array([[130, 126, 117, 124, 130, 146, 128, 132, 130, 120, 140, 124, 131],
       [129, 122, 120, 122, 129, 147, 126, 128, 131, 118, 136, 125, 133],
       [131, 124, 120, 123, 132, 150, 128, 129, 131, 119, 134, 124, 133],
       [130, 129, 120, 122, 128, 145, 125, 135, 133, 119, 139, 125, 134],
       [132, 129, 113, 121, 123, 147, 129, 129, 131, 123, 141, 123, 131],
       [135, 126, 119, 124, 128, 145, 128, 131, 134, 118, 138, 125, 135]]) result: 125

array([[118, 130, 122, 129, 130, 130, 130, 101, 126, 137, 126, 137, 125],
       [137, 121, 142, 130, 132, 146, 114, 119, 139, 128, 132, 125, 121],
       [130, 127, 131, 125, 128, 125, 116, 116, 131, 122, 122, 120, 134],
       [118, 133, 121, 134, 125, 123, 136, 109, 133, 129, 128, 126, 122],
       [120, 130, 131, 125, 130, 134, 125, 112, 127, 129, 133, 122, 123],
       [130, 122, 129, 127, 129, 132, 121, 122, 127, 120, 126, 126, 127],
       [129, 122, 133, 134, 119, 126, 130, 124, 131, 119, 126, 135, 137],
       [128, 120, 138, 124, 135, 135, 137, 139, 118, 126, 134, 133, 137]]) result: 133

array([[127, 128, 130, 128, 106, 127, 127, 130, 129, 131, 127],
       [127, 128, 125, 127, 115, 131, 133, 129, 125, 122, 128],
       [128, 128, 128, 127, 154, 129, 128, 128, 126, 126, 128],
       [128, 129, 127, 128, 140, 129, 129, 129, 126, 125, 128],
       [127, 127, 124, 127, 116, 132, 132, 128, 124, 121, 128],
       [128, 128, 128, 126, 146, 128, 128, 127, 128, 127, 127]]) result: 127

array([[126, 133, 131, 135, 101, 127, 109, 121, 142, 135, 107, 105, 130,
        113, 115, 156],
       [119, 124, 117, 116, 134, 134, 131, 140, 125, 117, 147, 137, 115,
        122, 117, 126],
       [127, 119, 127, 134, 131, 125, 137, 125, 125, 124, 118, 133, 126,
        122, 129, 134],
       [140, 120, 126, 121, 136, 125, 127, 146, 119, 122, 143, 130, 136,
        136, 125, 114],
       [119, 105, 133, 126, 118, 112, 144, 123, 140, 145, 132, 145, 129,
        120, 123, 140]]) result: 123

array([[117, 116, 148, 146, 136, 109, 128, 122, 119, 122, 152, 104, 119,
        133, 123],
       [147, 125, 115, 136, 103, 128, 121, 108, 131, 131, 113, 150, 112,
        131, 143],
       [136, 110, 113, 136, 149, 109, 111, 114, 103, 120, 152, 126, 104,
        151, 135],
       [136, 145, 140, 144, 108, 113, 135, 112, 142, 116, 119, 154, 149,
        141, 118],
       [143, 137, 140, 136, 132, 113, 121, 108, 118, 152, 149, 134, 113,
        110, 114],
       [150, 112, 118, 150, 151, 112, 133, 117, 144, 119, 110, 109, 140,
        119, 129]]) result: 119

array([[135, 131, 136, 120, 125, 129, 132, 127],
       [109, 126, 111, 146, 141, 125, 125, 127],
       [119, 127, 119, 134, 137, 129, 136, 125],
       [112, 130, 115, 142, 133, 129, 119, 122],
       [118, 128, 121, 139, 138, 125, 131, 129],
       [108, 123, 106, 136, 127, 137, 108, 113],
       [136, 129, 137, 124, 129, 126, 140, 135],
       [128, 132, 130, 134, 135, 125, 141, 133],
       [119, 123, 119, 134, 133, 127, 125, 125],
       [113, 125, 112, 137, 135, 131, 124, 121],
       [133, 133, 133, 130, 128, 124, 129, 131]]) result: 129

array([[119, 117, 152, 109, 153, 137, 122, 106, 137, 126, 126, 139, 124],
       [120, 128, 120, 143, 138, 146, 130, 149, 137, 128, 126, 147, 122],
       [125, 139, 148, 121, 129, 139, 124, 122, 120, 128, 128, 120, 130],
       [151, 124, 137, 130, 147, 125, 132, 128, 137, 148, 128, 148, 124],
       [111, 103, 141, 107, 123, 149, 124, 137, 117, 138, 131, 138, 134],
       [121, 129, 114, 151, 140, 128, 125, 131, 123, 141, 132, 146, 132],
       [110, 130, 130, 114, 143, 141, 127, 135, 113, 147, 123, 142, 120],
       [139, 132, 111, 120, 120, 126, 130, 100, 142, 123, 140, 132, 131]]) result: 132

array([[114, 117, 128, 144, 149, 131, 107, 109, 133, 143, 129, 119, 132,
        145],
       [114, 116, 121, 131, 143, 150, 145, 128, 110, 104, 115, 134, 144,
        138],
       [114, 117, 127, 142, 150, 136, 111, 105, 125, 143, 136, 120, 124,
        141],
       [114, 117, 124, 137, 149, 146, 127, 107, 107, 126, 143, 139, 123,
        119],
       [114, 126, 150, 113, 122, 138, 121, 144, 105, 131, 150, 115, 113,
        150],
       [114, 115, 119, 126, 136, 146, 150, 146, 132, 115, 105, 106, 119,
        135],
       [114, 119, 134, 150, 138, 109, 110, 138, 139, 120, 128, 145, 128,
        103],
       [114, 119, 135, 150, 135, 106, 114, 141, 135, 118, 134, 144, 118,
        103],
       [114, 117, 127, 142, 150, 136, 111, 105, 126, 143, 136, 120, 124,
        142],
       [114, 129, 149, 106, 135, 126, 136, 127, 109, 152, 127, 106, 147,
        126],
       [114, 116, 123, 134, 146, 150, 137, 116, 104, 111, 131, 143, 138,
        123]]) result: 138
---
[[132, 137, 126, 117], [132, 152, 129, 122], [132, 153, 128, 124]] Answer: 152
[[133, 108, 127, 101, 116, 121], [129, 112, 131, 99, 120, 122]] Answer: 108
[[140, 116, 156, 114, 144, 108, 112], [142, 126, 135, 158, 142, 124, 150]] Answer: 116
[[129, 151, 130, 158], [128, 129, 129, 129], [130, 119, 119, 128]] Answer: 129
[[146, 139, 140, 123, 118, 136, 110], [134, 148, 130, 148, 136, 131, 119], [119, 106, 122, 115, 129, 119, 135]] Answer: 148
[[131, 104, 119, 119, 100, 107], [121, 137, 106, 117, 100, 100], [119, 109, 110, 118, 125, 150]] Answer: 137
[[123, 98, 140, 155, 118, 144, 129], [151, 100, 153, 150, 136, 126, 132]] Answer: 98
---
141  148  149  109  114  118 ==> 118
118  143  130  118  154  152  123 ==> 123
147  126   99  146  125  154 ==> 154
126  106  140  143 ==> 143
126  124  104  128  130 ==> 130
156  131  132  148 ==> 148
---
Q:
123,125,111,126,121,119,131
113,123,101,139,113,112,126
A: 131

Q:
147,120,100,109
144,119,99,106
141,123,115,103
A: 106

Q:
129,126,127,130,129,129
110,123,126,132,131,102
A: 129

Q:
127,130,130,135
121,133,103,128
A: 135

Q:
127,107,127,118,138,118,109
128,100,131,119,143,140,130
132,127,145,119,155,137,120
A: 130

Q:
137,142,150,141,130,140
136,143,146,151,127,143
130,137,111,148,121,116
A: 143
---
[[127 128 133 133 131 128 126 134 126 135 132]
 [137 138 146 134 121 124 131 122 123 124 150]
 [136 132 138 127 138 113 134 133 145 123 123]
 [139 118 135 138 118 128 130 132 127 135 148]
 [116 142 127 127 123 118 138 124 129 122 114]
 [134 122 114 142 117 132 122 125 125 126 140]
 [120 114 129 124 127 135 115 142 127 150 133]
 [137 128 126 131 135 123 138 131 135 119 119]
 [122 117 129 114 125 119 136 122 136 136 128]
 [119 121 131 136 126 119 134 132 137 140 136]
 [127 127 131 118 118 128 129 118 124 136 131]] ans = 126

[[128 122 128 125 120 133 125 121 131 125]
 [131 133 133 130 141 125 128 135 128 130]
 [127 143 126 137 147 114 137 144 119 137]
 [138 135 144 131 158 127 123 140 131 130]
 [129 122 130 124 122 134 124 122 132 124]
 [127 133 127 131 135 122 131 134 124 132]
 [132 130 134 129 138 128 126 132 129 128]] ans = 121

[[115 135 115 121 124 133 130 132]
 [126 131 115 112 120 134 134 137]
 [124 131 113 116 124 137 135 137]
 [133 129 136 140 132 119 123 122]
 [122 127 121 118 125 136 131 136]
 [118 132 108 117 126 139 137 133]
 [125 128 136 135 130 124 122 124]
 [124 125 127 130 132 133 130 126]
 [114 133 106 111 122 139 137 135]
 [148 125 156 150 133 108 114 120]] ans = 133

[[138 127 156 147 114 116]
 [142 138 136 123 133 136]
 [130 139 116 129 137 121]
 [139 110 113 138 122 116]
 [126 126 104 111 129 126]
 [108 135 137 122 119 143]
 [113 127 117 131 125 133]] ans = 147

[[128 128 130 123 123 101 125 132 126 135 131 149 133]
 [121 135 126 134 129 129 129 116 126 130 125 124 134]
 [128 128 128 127 127 123 127 129 128 129 128 132 129]
 [128 128 128 127 127 122 127 129 128 130 129 133 129]
 [128 128 129 126 127 119 127 129 127 130 129 135 130]
 [127 129 128 129 128 128 128 126 128 128 128 127 129]
 [128 128 129 126 126 119 127 129 128 130 129 135 130]
 [128 128 129 126 126 116 127 130 127 131 129 137 130]
 [117 138 125 137 129 130 129 109 124 131 123 122 137]] ans = 131
---
[125 129 127 149 128] gives 127, 149

[132 130 124 101 154 110 129] gives 101, 154

[133 120 110 139 154 150 118] gives 139, 154

[119 106 155 126 148 133 143] gives 126, 155

[148 132 113 112 119 104 131] gives 112, 148

[120 129 122 103 121 128 137] gives 103, 137

[[119 128 128 124 127 150 132]
 [133 128 130 132 127 139 124]
 [127 128 128 128 124 154 129]] gives 132, 154
---
[127 127 136 149] Answer: 136
[124 121 105 112] Answer: 105
[ 99 106 150 129] Answer: 150
[148 150 139 138] Answer: 139
[150 140 117 132] Answer: 117
[152 121 136 122] Answer: 136
[150 117 147 122] Answer: 147
[137 101 142 105] Answer: 142
---
[[123 133 128 157 121 107]
 [123 132 150 118 121 107]
 [123 131 157 118 121 111]] ans = 132

[[132 104 132 114 128]
 [136 127 135 124 142]
 [132 132 103 142 115]] ans = 127

[[127 144 140 126 123]
 [103 135 131 130 128]
 [131 126 127 146 130]] ans = 135

[[124 142 111 141 120]
 [131 110 143 125 152]
 [112 114 107 122 104]] ans = 110

[[129 100  99 129]
 [138  99 100 127]
 [135 102 120 123]] ans = 99

[[132 103 125 129 125]
 [130 110 123 126 124]
 [131 134 137 142 104]] ans = 110

[[151 140 109 112]
 [108 115 155 134]
 [157 115 109 130]] ans = 115

[[117 124 113 141]
 [138 139 118 115]
 [105 127 147 148]] ans = 139

[[137 124 155 112 140 105 135]
 [125 127 130 109 146 109 124]
 [119 112 119 111 128 126 122]] ans = 127

[[145 135 131 127 126 127 113]
 [148 138 131 126 125 127 108]
 [106 119 125 130 131 129 149]] ans = 138
---
[104 114 143 117 131 145 142]: 117

[[134 136 125 127 122 125 116]
 [135 135 128 117 121 132 155]
 [132 117 130 136 120 132 127]]: 117

[[114 143 148 106 134]
 [101 133 114 133 137]
 [108 134 116 158 127]]: 114

[[123 119 120 131 128 126 123]
 [126 103 120 118 117 122 129]
 [134 142 140 127 132 132 133]]: 118

[131 134 121 104 122 129 136]: 104

[137 153 145 137 136]: 145

[121 137 100 115 134]: 100

[124 128 138 152 128 131 137]: 152
